Each row below holds a small network's activations on one input, seen along a few directions.
In each table, some parts of the input vary, and every possible input appears once, in random order.
A made-up example of a description, with smaller parts first: one of 8 places around a ring, together with either a single point or one of 9 places around a ring or (one of 3 separate values, together with one of 4 places along a line).
Shared parts are said once, and a part with two or three values counts as separate values.
In the rows, zero is written as 128.

Other details of the inputs vary at random and push rows far along three fixed directions, the same in every table; ignore that.

Rows:
x1: [111 114 122  80 135 136 137 106 136 142  77 117 125 142]
x2: [129 115 149 162 112  95 113 129 151 106 180 101 130 124]
x3: [119 139 120 129 161 123 140 139 102 120 107 132 127 120]
x4: [144  97 112 109  87 126  98 107 158 132 120  92 115 144]
x5: [116  29 149  67 115 135 119  90 171 144  71  71  99 138]
x6: [157 173 110 171 104 153 120 150 114 143 160 175 130 125]
x7: [143 140 125 138  96 132 125 122 131 150 143 140 131 153]
x8: [133 164 123 166 137 141 129 136 120 117 152 154 138 110]
x9: [112 138 132 107 157 149 189 135 103 162  72 164 134 143]
x10: [108  98 150 118 142 116 166 132 128 132  98 115 129 125]
x11: [119 139 122 131 161 121 139 140 102 117 112 131 127 120]
x12: [117 138 138 116 142 111 117 138 119 112 144 122 132 130]
x13: [148 150 104 139 111 133  90 141 116 114 166 139 130 119]
x14: [ 73  96 194 132 240  92 175 128 124  92 110 110 130  81]
x15: [132 142 129 140 135 115 100 129 137  92 174 114 139 102]
x16: [126 130 144 143 127  92  76 149 132  74 219  91 143  99]
x17: [128 103 125 114 120 116 115 113 150 119 120  94 122 131]
x18: [141 121 137 121  88 129 128 136 134 150 150 127 128 155]
x19: [123 157 106 123 168 150 147 121 111 122  92 157 135 106]
x20: [138 151 131 169 116 127 105 137 135 107 184 132 138 112]
x21: [108 102 151 124 144 113 165 134 126 130 104 117 131 123]
x22: [139 171 101 125 135 150 134 136  94 148 102 178 121 146]
x23: [109 120 154 120 137 112 144 123 135 128 133 113 141 134]
x24: [161  97  92  80  34 151  76  95 164 166 113 104 106 176]
x25: [158 166  80 162 113 172 159 119 105 176  74 202 112 152]
x26: [136 138 129 144 112 138 120 143 130 131 151 137 134 119]
Description of these inputs: one of 2 separate values, together with either a single point or (one of 3 separate values, together with one of 4 places along a line).
Question: Changing only the choice among 2 separate values turns x18 into x9. The same change can be made to x7. Which row results?
Answer: x23
Question: Which other rows does x22 become when the choice among 2 separate values takes its other values? List them by row number.
Answer: x12

Rows:
x27: [130 119 120 127 126 144 135 117 133 143 101 136 121 133]
x28: [111 121 120 105 151 141 145 123 124 128  82 125 130 117]
x29: [119 138 127 134 149 126 131 134 123 115 126 129 133 111]
x30: [146 148 123 158 129 118 112 135 118 120 163 140 124 123]
x31: [129 108 115  99 111 149 153 115 131 163  68 137 117 153]
x32: [142 147 109 141 123 134 111 132 120 123 136 144 126 123]
x33: [133 119 139 143 111 115 101 130 146 107 171 103 131 118]
x34: [146 125 136 159  96 116  93 131 148 112 189 110 128 125]
x35: [130 120 122 129 124 141 132 118 134 140 109 134 121 132]
x36: [146 145 104 122 106 155 128 129 122 151 113 154 124 139]
x37: [127 117 151 152 122 104 107 131 146 105 180 103 130 117]
x38: [153 141 121 150  94 125 114 138 126 141 155 140 120 148]
x39: [128 109 121 112 125 145 141 110 136 151  81 135 115 137]
x40: [139 137 108 128 111 152 144 124 117 159  99 159 124 146]
x41: [121 133 121 122 157 130 137 128 114 119 110 136 127 117]
x42: [146 134 123 144 120 128 121 125 126 135 135 139 117 132]
x43: [157 127 119 153  82 134  94 125 145 129 170 124 122 136]
x44: [131 137 103 117 136 148 131 124 117 135  90 147 124 127]
x45: [122 131 142 132 133 120 133 135 130 118 148 122 138 118]
x46: [125 120 116 110 122 149 152 119 123 156  82 143 125 143]
x47: [107 117 152 124 151 114 148 131 130 116 130 114 143 115]
x48: [114  34 133  29  58 116  79  87 195 125 108  20 125 158]
x49: [119 137 130 134 153 117 123 135 121 104 137 126 134 109]
x50: [114 154 132 131 154 112 132 130 121 109 142 127 142 121]
x51: [138 116 141 143 116 106 105 127 141 116 167 108 122 126]
x52: [113 118 140 121 164 120 150 122 124 124 102 125 125 118]
x53: [145 141 117 147 124 126 115 130 120 128 147 138 121 128]
x54: [151 129 107 126  89 153 126 122 129 158 115 146 124 147]
x55: [135 154 126 151 136 126 144 141 110 139 129 157 126 137]
x56: [134 136 109 127 121 142 122 127 125 132 116 135 125 124]
x57: [120 136 131 120 144 132 140 134 124 127 122 134 135 120]
x58: [120 130 127 112 136 134 131 130 123 129 116 131 131 127]
x59: [155 137 102 142  90 151 107 124 133 142 133 143 119 137]
x60: [105 126 146 115 155 116 135 135 121 113 128 116 136 121]
x61: [ 96 120 151 120 169 116 165 131 120 121 109 125 141 116]
x62: [104 122 159 133 159 102 153 137 127 113 135 118 136 119]
x63: [144 139 118 151 115 140 122 127 129 133 139 142 124 129]
x64: [125 136 134 130 134 130 140 133 125 127 132 133 136 121]
x65: [152 129 121 149  95 132 109 122 138 140 147 137 114 138]
x66: [156 123 133 160  81 114  86 126 150 124 189 118 117 135]
x67: [117 149 132 136 158 127 151 139 104 132 116 149 132 127]
x68: [117 123 132 123 160 120 139 126 120 120 114 124 128 118]
x69: [142 141 121 145 125 120 107 134 122 112 161 130 125 121]
x70: [102  80 144  69 114 107 108 106 164 109 122  57 135 134]
x71: [123 112 138 115 124 120 137 129 132 135 116 115 124 140]
x72: [123 106 119  95 118 151 150 114 133 154  75 128 128 141]
x73: [121 139 137 132 143 128 145 135 121 125 130 136 137 117]
x74: [114 141 142 132 152 115 130 141 116 112 146 128 136 120]
x75: [146 124 111 123  91 146 134 122 130 160 105 145 115 155]
x76: [108 136 149 129 158 111 133 140 118 107 145 121 138 117]
x77: [116 128 138 117 142 121 126 134 127 116 137 121 136 121]
x78: [ 97 117 156 110 163 110 142 136 134 105 134 102 144 107]
x79: [112 132 139 118 150 121 133 135 123 116 131 125 137 119]
x80: [100 130 155 129 168 104 145 140 116 110 136 117 139 117]
x81: [153 158 100 149 123 142 117 131 108 133 134 162 120 130]
x82: [146 140 108 130 101 146 123 129 116 154 117 150 119 151]
x83: [128 133 125 137 134 135 130 128 128 124 125 132 129 119]
Question: Describe the family of inputs behind these rows.
Answer: one of 3 separate values, together with either a single point or (one of 2 separate values, together with one of 9 places around a ring)
Question: Changing only the choice among 3 separate values turns x67 into x82. The same change can be made to x72. Which row results?
Answer: x47
Question: Changing only the choice among 3 separate values turns x50 into x70. The same change can be made to x38. Which row results?
Answer: x71
Question: Which other rows does x28 become when the choice among 3 separate values takes its other values? List them by row number.
Answer: x29, x56
Question: Which other rows does x45 become when the choice among 3 separate values takes its other values? List them by row number.
Answer: x64, x73
